Each row below holds a small network's activations on one input, seen along a few directions.
Each table varies a few parts of the input and shows all the possible inputs, shuffled.
A made-up example of a description, with smaller parts first: ring(5) and (point or line(11) or (values(3) and line(6))).
Shared parts are said once, and a part with two or three values counts as separate values.
In the rows, 128 means zero.

Other details of the inputs vary at random and push rows far along three fixed directions, the same in every table; ignore that.

Table:
row 1: [130 142 117 145 168 149 121  82 123  78 131]
row 2: [120 154 135 157 131 160 169 162 107  94 168]
row 3: [156 149 173 117 120 105 153 107  84 150 145]
row 4: [ 93  91  75 122 111 139 110 173 175 141 124]
row 5: [120 174 118 168 135 147 161 140 122  89 191]
row 6: [121 114 119 149 100 119 141 171 128 145 154]
row 7: [114 116 109 116  87 122 123 178 160 170 130]
row 8: [125 122 136 137 169 142 124 110 127  83 106]
row 9: [ 98  85  99 157 116 142 129 167 167 127 134]
row 10: [132 130 109 121 162 147 122 108 144 110 104]
row 11: [149 158 179 121 123  96 131 123  82 143 136]
row 12: [117 101 121 135 142 117 108 118 139 123  93]
row 13: [135 153 108 137 130 145 149 165 131 123 165]
row 14: [152 140 157  87  89  89 121 131 134 178 107]
row 15: [131 119 126 133 172 144 143  93 113  87 129]
row 16: [ 85  92  97 150 126 142 109 174 151 113 139]
row 17: [114 114 108 113  92 118 118 179 153 168 143]
row 18: [158 167 162 123 101 104 128 103 101 148 148]
row 19: [166 164 170 127 101 114 131 105 109 149 135]
row 20: [146 139 149  84  94  84 114 131 124 178 117]
row 21: [130 134 106 119 161 144 122 105 145 115 103]
row 22: [117 114 127 153 101 119 132 179 145 145 143]
row 23: [163 147 175 118 107 110 156 112  90 155 133]
row 24: [130 113 111 108 142 135 103 108 159 139  89]
row 25: [114 155 135 156 139 154 166 159 102  93 180]
row 26: [129 118 144 114 166 137 114  81 104  95  99]
row 27: [128 142 117 144 152 145 127  83 137  87 118]
row 28: [168 149 164  99 101 106 125 128 120 179 117]
row 29: [129 120 116 113 157 139 124 116 152 110 102]
row 30: [153 145 180 116 104 120 138 127  96 146 127]
row 31: [128  97 125 119 139 129 121  96 124 124 101]
row 32: [114 124 108 123 105 126 119 166 149 164 143]
row 33: [125 121 118 145 169 127 127 114 120  88 116]
row 34: [161 145 168 125 120  95 144 123  88 150 145]
row 35: [143 130 117  99 160 126 104  82 130 128  86]
row 36: [153 154 151  95 109  97 118 118 113 184 121]
row 37: [125 146 129 164 141 132 168 157 109 107 180]
row 38: [110 122 129 146 102 129 130 176 131 137 142]
row 39: [100 117 106 112  90 108 116 172 159 166 136]
row 40: [122 153 131 155 130 156 167 165 100  93 176]
row 41: [119 122 128 132 167 151 142  94 111  88 125]
row 42: [ 97 103  74 131 126 148 109 163 172 139 136]
row 43: [164 169 160 127 104 111 129 103  95 144 142]
row 44: [146 142 150  87  88  87 120 130 130 180 105]
row 45: [107 115 109 114  94 115 118 176 154 172 138]
row 46: [120 122 103 104 150 124 117 113 146 108 102]
row 47: [122  95 125 115 132 138 115  99 121 123  96]
row 48: [123 144 117 147 170 148 123  80 125  79 130]
row 49: [ 97 110  91 159 109 154 119 147 178 113 141]
row 50: [115 116 122 150 107 112 127 178 130 143 156]
row 51: [ 98  22 109  92 100  93  42  85 179 191  16]
row 52: [155 155 173 121 113  99 132 133  83 143 134]
row 53: [ 96 114  85 164 115 159 118 145 167 111 141]
row 54: [132 150 111 137 134 144 147 166 131 124 170]
row 55: [127 120 129 131 158 156 144  95 116  91 111]
row 56: [143 141 130 124 155 128 109  56 120  97 100]
row 57: [120  93 127 114 139 138 113  96 122 121 102]
row 58: [133 142 140 150 120 158 175 156 113 108 170]
row 59: [145 111 148 115 158 132 130  72 121 111  91]
row 60: [119 124 124 144 179 124 124 105 119  89 118]
Each input here is: line(5) and (values(2) or line(4) or ring(6)).
Changing only the line(5) part turns row 8 into row 52. The same change can be made to row 28. Which row results?
Answer: row 13
A walk changes only the line(5) part. It starts at row 58 and steps to row 55. List the rest of the walk in order.
Answer: row 47, row 57, row 41
Which other rows does row 20 become when the line(4) part takes its other values? List them by row number.
Answer: row 17, row 42, row 54
Which other rows does row 19 become when the values(2) part takes its other values? List them by row number.
Answer: row 49
Which other rows does row 18 become when the values(2) part takes its other values? List them by row number.
Answer: row 1
List by row number the other rows that have the line(5) part in common with row 21.
Answer: row 2, row 7, row 10, row 12, row 23, row 27, row 38, row 44, row 51, row 53, row 55
List by row number the other rows that have the line(5) part in common with row 45.
Answer: row 3, row 5, row 11, row 25, row 32, row 36, row 37, row 39, row 41, row 48, row 60

Table:
row 61: [149 199 119 124 156 146 161 141 119  99 171]
row 62: [113 103 118 136 189 135  94  53 137  70  73]
row 63: [ 88  78 116 143  36 102 101 224 162 206 147]
row 64: [149 144 149 136 141 132 130  83  98 110 125]
row 65: [111 174  79 153 151 172 163 179 160  78 183]
row 66: [148 150 164 129 100 114 159 173  88 153 164]
row 67: [163 158 180 110 125 112 159 112  75 143 137]
row 68: [149 141 122  98 125 111 113 119 153 159 102]
row 69: [136 126 163 121  46 106 144 185 116 199 149]
row 70: [ 96 111  93 158 164 179 156 152 137  73 150]
row 71: [141 131 168 126  82  89 123 157 109 174 134]
row 72: [155 177 113 122 174 133 160 120 132 100 148]
row 73: [ 87  66  66  82 122 126  42 106 211 160  42]
row 74: [153 157 157 138 114 121 143 108  90 131 151]
row 75: [ 81  72 104 140  58 112  80 176 164 189 126]
row 76: [130 137 142 140 126 143 161 148 111 117 148]
row 77: [139 109 143 118 146 124  93  46 124 112  68]
row 78: [137 101 135 111 151 117  89  40 122 118  69]
row 79: [173 194 150  87 140 103 139 101 105 140 134]
row 80: [116 116 129 137 133 118 124 143 120 128 136]
row 81: [ 96 133  92 183 173 169 162 174 131  58 181]
row 82: [134 148 139 149 161 127 155 135 101  92 159]
row 83: [169 162 187 117 119 103 158 131  73 141 138]
row 84: [ 74  77  67 159 188 159 100 100 167  58 105]
row 85: [106 140  99 181 153 192 176 163 131  64 192]
row 86: [155 152 176 119 120  89 122  91  84 149 124]
row 87: [165 155 182 109 124  99 153 123  72 146 137]
row 88: [ 81  44 101 111  52 115  89 180 173 206 103]
row 89: [166 136 125  72 217 118  91  13 135 102  35]
row 90: [ 86  82 109 148  60 111  91 177 162 178 130]
row 91: [ 86 109  46 121 198 172 100 107 188  65 100]
row 92: [107 145 107 184 122 182 182 187 139  82 202]
row 93: [146 114 165 102  65  97 114 121 115 198 117]
row 94: [171 164 183 116 124 119 154  92  77 136 140]
row 95: [165 156 170 130 133 118 132  72  90 118 118]
row 96: [ 95 119  99 172 116 160 167 215 143 100 184]
row 97: [137  97 112  74 138 102  68  71 175 165  36]
row 98: [167 157 183 121 104 120 150 108  91 147 137]
row 99: [ 88  73  81 137 184 156 116 117 155  70  98]
row 100: [113 111  86 108  89 114 106 175 184 187 126]
What is each input in this table made of?
Answer: line(5) and (values(2) or ring(6))
Changing only the line(5) part turns row 79 into row 73. The same change can be made to row 84. Which row results?
Answer: row 90
Which other rows does row 97 become when the values(2) part takes its other values? List them by row number.
Answer: row 65
A walk changes only the line(5) part. It starts at row 82 and steps to row 80. List the rest of the walk in order.
Answer: row 81, row 63, row 71
Which other rows does row 74 become when the ring(6) part takes its other values? List them by row number.
Answer: row 67, row 80, row 86, row 87, row 94
